These are the activations of a small neural network, seen along a few directions. Each row is one input.
In each table, some parts of the input vary, and every possible input appears once, in random order.
A made-up example of a description, with smaller parts first: one of 3 separate values, together with either a single point or one of 9 places along a line or (one of 4 places along a line, together with one of 8 places around a ring).
Shared parts are said once, and a part with two or three values counts as separate values.
In the rows, 128 means zero.

Other details of the inputs shift rows strongly along three fixed directions, in all tables alike. That doesn't count.

A family of inputs:
r1: [ 83  99  87  96  74  84 174 114 204 165 129  86 166 172]
r2: [122 178 112 127 123 149 115 147 115 137 166 151  81 210]
r3: [ 89  57 146 119 160  89 145 177 100 129  85 141 194  67]
r4: [130 139 145 159 171 152  65 201  39  96 101 186  87 114]
r5: [104 101 132 153  73 107 187 139 171 158 118 120 186 126]
r6: [169 121 128 126 112 157 141  28 147 127 133 118 107 118]
r7: [160 113  90 109 133 110 140  46 136 101 147  89 103 121]
r8: [125 164 143 105 148 123  62 164  88 104 140 133 118 150]
r9: [129 180 116 144 135 126  88 158 112 150 154 149  72 168]
r10: [139 188 139 121  98 173  72 139 150 163 162 120  99 209]
r11: [ 70  96  92 136  93 101 180 129 209 165 130 157 154 145]
r12: [113  87 156 137 125 119 167 177 130 161  79 162 191  81]
r13: [ 70  85 133 105 118  82 160 142 146 148 105 124 184 101]
r14: [163 140 113 157 121 145 161  43 146 103 140  94 110 117]
r15: [141  95 138 150 172 129 157  69 115  88 124 143  76  88]
r16: [152 123  88 103 120 116 133  46 151  99 150  85 101 142]
r17: [109  87 141 138 101 119 182 182 139 150 100 144 189  74]
r18: [135 202 130 121 101 170  75 134 143 162 151 123 106 211]
r19: [150  95 144 116 188 118 115  85  75  74 111 127 119  59]
r20: [163 153 180 147 186 167  67 202  61 115 113 166 116 105]
r21: [116 187 128  94 113 118  72 138 125 119 160 117 105 187]
r22: [107  69 163 176 142 122 164 186 109 140  97 142 198  57]
r23: [176 110 130 143 148 160 154  84 120  92 133 114 103  58]
r24: [ 68 195 116 118  45 130 130 249 191 200 140 120 171 222]
r25: [140 140 160 120 187 126  48 196  40  87 123 152 125 112]
r26: [170 135 120 134 147 156 154  50 139 113 113 117 106  97]
r27: [161 120  85 102 122 109 146  30 155 107 151  76  90 145]
Each input here is: either one of 5 separate values or (one of 2 separate values, together with one of 5 places along a line) or (one of 3 separate values, together with one of 4 places along a line).
Change only the place on the line of 5 in r25. List by row number the other rows that result.
> r7, r8, r16, r21
Which other rows belong to the same alternative as r22? List them by row number.
> r5, r6, r10, r12, r14, r17, r18, r20, r23, r24, r26
A walk changes only the place on the line of 5. It starts at r13 and steps to r19. List the rest of the walk in order.
> r3, r1, r27

A family of inputs:
r28: [ 96 184 125 105 122 112  60 232 108 146 146 146 114 214]
r29: [ 83 102  98  91  78  88 171 119 193 160 125  89 178 139]
r30: [ 74  99 142 154 101 121 161 212 145 178 100 160 190 120]
r31: [121  64 134 146 135 138 189  82 147 149  91 142 165  54]
r32: [ 89 111 111 144  73 124 197 118 201 179 123 116 165 143]
r33: [133 146 162 113 169 121  58 209  56 104 121 144 136 130]
r34: [173 140 174 152 176 165  90 167  56  99 112 155 120  84]
r35: [103  61 151 166 162 128 171 196  92 148  74 181 185  35]
r36: [165 185  99 130  74 159 135  46 196 135 178  87  69 206]
r37: [139 211 116 116  67 157 101 143 180 157 163 102 102 221]
r38: [141 146 126 102 149 128  83  97 110 110 140 124  96 150]
r39: [ 94 181 135 110 116 112  55 229 105 139 148 143 121 214]
r40: [172 142 172 161 175 163  90 164  54 101 117 161 122  84]
r41: [102  54 112 122 147  87 185  91 137 117 103 129 155  59]
r42: [181 109 127 126 183 129 109  49  83  63 138 114  87  81]
r43: [187 141 114 146 143 162 147  23 134  88 147 121  54 105]
r44: [ 71  97  98 110  85  84 178 114 189 161 128 100 168 150]
r45: [181 132 108 111 148 126 123  15 117  72 150  91  78 113]
Changing only one part turns r41 into r43. The same change can be made to r33. Which row results?
> r34
What do these inputs look like to the network?
> one of 2 separate values, together with either a single point or one of 8 places along a line
